Each row below holds a small network's activations on one input, seen along a few directions.
Each table varies a few parts of the input and shows all the possible inputs, shuffled.
Descriptions start from the smaller parts, as in this example, which fits no table here: values(2) and (point or ring(11) or (line(4) and ring(8))).
Shared parts are said once, and a part with two or three values counts as separate values.

Other details of the inputs vary at random and push rows far along three fixed directions, the same in every table; ignore that.

Table:
R1: [-1.12 -0.39  0.25  0.56  1.19 -1.68  2.36  1.11  1.27  0.40 -0.05  1.18]
R2: [ 1.27 -3.32  1.36  1.46 -3.30 -0.45 -3.78 -3.12  0.24 -2.59  4.36  1.78]
R3: [ 0.42  5.52 -0.75 -0.88  1.15  2.96 -0.58 -0.47  0.73  2.68  0.57 -2.72]
R4: [-1.15 -0.65  0.31  0.42  1.34 -0.10  2.96  0.99 -0.55  0.94  0.10  1.65]
R5: [ 1.77 -2.15  2.39  0.32 -4.75 -0.22 -2.52 -2.33 -0.04 -2.40  4.88  1.79]
R6: [ 0.49  4.35 -1.48 -0.70  1.06  1.89 -1.64 -2.35  0.24  2.06 -0.32 -2.07]
R7: [-2.04 -2.80 -2.23  0.30  1.15 -1.14  1.36 -0.12  1.57 -0.54 -0.77  0.35]
R8: [-1.11 -2.81  2.97 -0.15 -3.66  0.84 -5.13 -1.93  0.43 -2.62  3.47  3.59]
R9: [-0.75  2.82 -2.50 -1.34  1.32  2.10 -2.03 -2.63 -0.08  1.94 -0.30 -2.98]
R10: [-0.45  4.77 -0.75 -0.24  2.20  1.20 -1.70 -0.13  2.35  2.31  0.95 -3.57]
R11: [-1.47 -0.15  0.22  0.52  1.17 -1.26  2.44  0.30 -0.87  0.91 -0.41  1.99]
R12: [ 0.49  3.17 -0.04 -0.99  2.83  0.56 -2.25 -0.49  1.78  2.65  1.25 -2.68]
R13: [ 0.34  0.07  0.07 -0.39  0.36 -1.42  2.54 -0.29 -0.52  1.02 -1.12  2.69]
R14: [-2.04 -1.18 -2.14  0.07 -0.23  0.95  2.97 -0.23 -0.27 -0.35 -1.01  0.75]
R15: [-0.37  4.80 -1.58 -1.22  1.36  2.09 -1.23 -0.62  1.96  1.65  0.52 -3.65]
R16: [ 3.50 -2.75  2.84  1.48 -0.27 -2.10 -2.54  5.44 -5.82 -2.92 -5.95 -2.26]
R17: [-1.97 -1.61  0.36  1.06  2.33 -1.88  1.87  1.29  0.99  0.65  0.56  0.85]
R18: [-0.20  5.24 -1.58 -0.56  1.20  3.41 -0.78 -0.99  0.52  2.09  0.24 -2.91]
R19: [-2.25 -1.62 -2.16 -0.59 -0.04 -0.38  2.48  0.22  1.21 -0.82 -0.70  0.04]
R20: [-2.95 -1.99 -2.16  0.72  0.81 -0.82  1.77  0.24  1.43 -0.82 -0.54  0.03]
R21: [ 0.55  3.46 -0.61 -0.53  2.14  0.75 -2.15 -0.64  2.37  2.27  0.98 -2.86]
R22: [-0.27  0.38  0.22 -0.08  0.15  0.06  3.45  0.80 -0.34  0.75 -0.37  2.08]
R23: [-2.34 -0.77 -2.18  0.21 -0.32 -0.14  2.56 -1.04 -0.60 -0.30 -1.59  0.86]
R24: [ 0.53 -0.95  0.22 -1.15  0.65 -1.59  2.64  0.74  1.20  0.68 -0.36  1.60]
R25: [ 0.96 -1.49  1.48  1.43 -4.89  0.53 -2.68 -3.97 -1.92 -2.57  3.64  2.44]
R26: [-0.51  1.07 -0.35  0.52 -0.64 -0.82  3.11 -0.18 -0.05  0.37 -1.24  2.02]
R27: [-0.04 -1.33  3.01  1.06 -1.29 -0.18 -3.68  7.33 -3.20 -4.58 -7.10 -2.26]
R28: [ 0.69 -4.50  0.33 -0.48 -3.86  0.24 -3.51 -3.38 -0.20 -2.79  4.25  0.92]
R29: [ 0.12 -0.48 -1.18  0.28 -0.18  0.39  2.95 -0.29  0.16  0.07 -1.24  2.03]
R30: [-1.11 -2.01 -2.21 -0.35  0.09  0.61  2.57 -0.61 -0.14 -0.09 -1.23  1.10]
R31: [ 4.02 -2.77  1.53  1.02 -1.82 -1.44 -2.09  5.58 -3.49 -4.51 -6.27 -3.27]
R32: [ 0.47  2.96 -0.01 -1.14  2.98  2.12 -1.63 -0.59 -0.04  3.20  1.39 -2.21]
R33: [ 1.40  1.47  2.54 -0.90 -1.06  2.15 -7.19 -3.04 -0.30  0.54  6.92 -3.11]
R34: [ 0.74 -0.21 -0.34 -0.04 -0.24 -0.06  3.15  0.23  0.37  0.65 -0.92  2.21]
R35: [ 2.63 -2.76  2.23 -0.16 -4.23 -0.48 -2.86 -2.67  0.20 -1.97  4.57  1.99]
R36: [-1.04 -2.39  0.29  0.64  2.69 -2.21  1.45  0.96  1.14  0.95  0.34  1.15]
R37: [ 0.42  0.23 -0.40  0.11 -0.33 -1.16  2.71 -0.57  0.08  0.63 -1.47  2.39]
R38: [-0.41 -0.12  0.27 -0.73  0.32 -1.26  3.05  1.11  1.05  0.42 -0.12  1.26]
R39: [ 0.67 -0.43  0.16 -0.50  0.48 -0.28  3.04  0.43 -0.20  1.02 -0.61  2.43]
R40: [ 3.05  2.46  1.18  1.55  0.28  1.07 -6.55  4.87 -3.01 -2.62 -4.54 -8.14]
R41: [-0.36 -2.02  0.31 -0.65  1.87 -1.76  2.14  0.95  0.98  0.91  0.15  1.16]
R42: [-0.59  0.87  0.13  0.03  0.02 -1.09  2.95  0.08 -0.66  0.73 -0.89  2.35]
Description of these inputs: values(2) and (point or (line(4) and line(5))).
The inputs of R36 and R17 match in every part but the values(2) part. If R24 is changed in the same way as R36 into R17, which row does it become? -> R38
The inputs of R41 and R33 match in every part but the values(2) part. If R12 is changed in the same way as R41 into R33, which row does it become? -> R1
Change only the line(4) part in R19. List by row number the other rows that result. -> R14, R20, R23
Change only the values(2) part in R16. List by row number the other rows that result. -> R11
Start at R16 and move only the line(5) part, one step at a time. The first step leads to R13. Which rows follow, in order? -> R37, R6, R9
Change only the values(2) part in R7. List by row number the other rows that result. -> R20
